Each row has a name. After each piece below comes the name of the row it's from, unless a question asks for something else. Each question is about the rows just above it.

[140 130 126 129 132 136] = gid
[141 106 113 127 129 120] = Doto
[141 106 113 127 129 141] = riva
[140 122 110 127 139 106] = vaba
[106 140 139 127 122 111] = kezog
Which row holds these entries in another order? [129 106 113 127 141 120]	Doto
[139 111 140 106 122 127] is which row reordered?	kezog
The row with [141 106 113 127 129 120] is	Doto
Which row holds these entries in another order? [141 129 127 113 106 141]	riva

[123 244 108  91  86] = vur
[108  86  91 122 100] = Luk
[191 124  83 204  59] = Murol
[149 120 146 176 185] = fup
[ 38 115 186  71 227] = Dis
[ 64 119 148 104 191] = beram
[191 124  83 204  95] = noru
[ 86 122  91 108  99] = tes
[ 86 122  91 108 244] = sus
Which row holds [ 86 122  91 108  99]?	tes
Which row holds these entries in another order? [ 86  91 108 122 244]	sus
Which row holds these entries in another order? [ 86  91 100 108 122]	Luk
Which row holds these entries in another order? [ 86  91  99 108 122]	tes

[190 156 192 118 179 157 136 134  99  49  61  16  89] -> diso
[192  89 158  49 134  99 156 136  16  61 179 190 118] -> mefov
[190 156 192 118 179 157 136 134  99  49  27  79  54] -> vemap
[ 16  61 179 190 118 192  89 158  49 134  99 156 136] is which row reordered?	mefov
[ 89  16  61  49  99 134 136 157 179 118 192 156 190] is which row reordered?	diso

[151 154 155 105 143  63  95 180]  vave
[118 223  76  52  69 175 196 126]  sav
[210  76  84  69  42 108 149 144]  tofe
[198 200 182 201 117  41 146 181]  kul
[161 204  43 128 173 113  48 199]  vut
[198 200 182 201 117  41 146 189]  fosis
[210  76  84  69  42 108 149 113]  vis
Put [182 201 146 200 198  41 117 181] back in order: which row is it?	kul
The next 3 entries after [ 43 128]:	[173 113  48]

[108 159 164 106 111 105 155 156 196 107 168 105 137 136 160 134 151 103
  94  52 106  92 165 172 171 187 114 117 121 155 210 102 197 145 151 149
 124  80 104  87 103 124 129  95 133 163 102 123 170 132 115 193 108 120
 143 141 115 107 146 109  92  92 129 115]  beme
[136 155 132 121 172 187 197 108 151 115 171 149  80 168 165 103 146 114
 143 109 108 102  87 106 111 107 124 115  94 164 121 211 160 117 123 193
 159 196 156 151 107 141 105  92  95 102 124  92 103 133 145 129 137 104
 129 155 105 115  92 106 170 134 163  52]  big
[164 121  92 197 171 137 123 108 168 121 145 159 103 141 196 129 107 106
  87 163 151 193 155 172 160 117 143 156 129 132  95 134 107  92 149 146
 105 103 105 133 108 124 111 136 104 106 165 102 109 210 187 155 114  52
  94 115 102 170 124 151  80 115  92 115]  zivok
The next 3 entries after [104 106 165 102 109 210 187 155 114  52]:	[ 94 115 102]
Put [ 52  80  87  92  92  92  94  95 102 102 103 103 104 105 105 106 106 107
 107 108 108 109 111 114 115 115 115 117 121 121 123 124 124 129 129 132
 133 134 136 137 141 143 145 146 149 151 151 155 155 156 159 160 163 164
 165 168 170 171 172 187 193 196 197 210] back in order: which row is it?	zivok
Which row holds these entries in another order? [115 115  94 104 114 115 156 105  92 106 105  80 187 151 103 168 106 151
 197 196 102 124 170  87 143 103 160  92 129 108 108 155 117 155  52 123
 107 171 102 165 164 172 210 136 132 121 107 121 149 146 145 134 137 159
  92  95 111 129 163 124 193 141 133 109]	zivok
What are the next 3 entries after [102 109 210]?	[187 155 114]
Give the next 3 entries after [168 165].	[103 146 114]
Put [115  92 115  80 151 124 170 102 115  94  52 114 155 187 210 109 102 165
 106 104 136 111 124 108 133 105 103 105 146 149  92 107 134  95 132 129
 156 143 117 160 172 155 193 151 163  87 106 107 129 196 141 103 159 145
 121 168 108 123 137 171 197  92 121 164] back in order: which row is it?	zivok
Give the next 3 entries after [114 117 121 155 210 102 197 145 151 149 124  80].	[104  87 103]

[118 153 128 121 143 128  96 150 131 115 129 120 144 125 169 168 129 145
 124 123 149 122 147 156 116 137  89 146] -> vok
[149 149 117 150 131 147 168 120 144 129 147 124 123 147 125 122 156 169
 115 122 137 116 129 145  98 156  96 124] -> Tusab
[123 149 122 147 156 117  96 150 131 115 129 120 144 125 169 168 129 145
 124 123 149 122 147 156 116 137 147  98] -> lop
The next 3 entries after [149 149 117 150 131]:	[147 168 120]
[ 98 147 137 116 156 147 122 149 123 124 145 129 168 169 125 144 120 129
 115 131 150  96 117 156 147 122 149 123] is which row reordered?	lop
Which row holds these entries in another order? [147 156 116 137  89 146 118 153 128 121 143 128  96 150 131 115 129 120
 144 125 169 168 129 145 124 123 149 122]	vok
asked: [118 153 128 121 143 128  96 150 131 115 129 120 144 125 169 168 129 145
 124 123 149 122 147 156 116 137  89 146]	vok

[109  42  81 139]  dira
[ 80  42 139 109]  bima
[ 42 109  80 138]  sadi
Put [139  81  42 109] back in order: which row is it?	dira
asked: [109  42  81 139]	dira
Which row holds these entries in another order? [ 81 139 109  42]	dira
[139 109  80  42] is which row reordered?	bima
The row with [ 80  42 139 109] is	bima
[ 42  80 109 139] is which row reordered?	bima

[162 163 193 202] -> taseg
[ 84  59  65 143] -> kidi
[187 200 189 178] -> vada
[166 115 188 241] -> vetug
[186 189 200 178] -> pobu
[202 192 162 163] -> duzod
asked: [ 84  59  65 143]	kidi
Which row holds these entries in another order? [178 200 189 186]	pobu
[143  65  84  59] is which row reordered?	kidi
Which row holds these entries in another order? [ 59  65  84 143]	kidi
Which row holds these entries in another order? [193 202 162 163]	taseg
Put [200 178 186 189] back in order: which row is it?	pobu
asked: [202 192 162 163]	duzod

[126 132 133 242] : Rin
[224 240 132  43] : Tizig
[133 126 242 133] : salo
[133 126 242 133] is in which row?	salo
asked: [224 240 132  43]	Tizig
[133 242 133 126] is which row reordered?	salo

[158 128 155 139 149] : zekun
[ 93 192  93 116 229] : getu
[ 86  48 169 141 157] : gare
[226  44 110  82 235] : feki
[159 132 231 170 101] : Fipu
[158 149 139 155 127] : lezig
[226  44  94 201 130] : vib
[102 159 170 132 231] : gugos
[231 101 169 159 132] : Sog
asked: [231 101 169 159 132]	Sog
[101 159 132 231 170] is which row reordered?	Fipu
Put [101 170 231 132 159] back in order: which row is it?	Fipu
[157 141 169  48  86] is which row reordered?	gare
Which row holds these entries in another order? [139 158 128 155 149]	zekun
Which row holds these entries in another order? [159 132 231 101 169]	Sog
Where do [159 132 231 170 101] appear?	Fipu

[149 163 158 135 135 103 154 123 213  84  56 165  71 139 187 151 122 162
 121 110 175  99 147 181 147 140] -> dit
[ 68 127  95  74 150 120 118 167  69 137 121 122 147 201 105  94 103  60
 115 171  83 155  83  67  72  89] -> keb
[127 121 135 107  72 175 103 210  62 186  85 108 149 128 132  89 154  95
 168  94 110 194 145  62 142 118] -> bel
[111 117  98 120 103 155  56 187  84 213 154  71 165 139 123 145 155  97
 128 130  71 248 156  88 132 148] -> garu
The next 3 entries after [175 103 210  62 186  85 108 149 128]:	[132  89 154]
The next 3 entries after [ 56 187  84 213 154  71 165 139 123]:	[145 155  97]
Put [ 56  71  84  99 103 110 121 122 123 135 135 139 140 147 147 149 151 154
 158 162 163 165 175 181 187 213] back in order: which row is it?	dit

[ 40  84  50  53  75 116 181] = sir
[185 184 183  53  75 116 181] = zufi
[184 183 185 173 171 150  87] = Kefuv
The next 3 entries after [84 50]:	[ 53  75 116]
What are the next 3 entries after [184 183 185]?	[173 171 150]

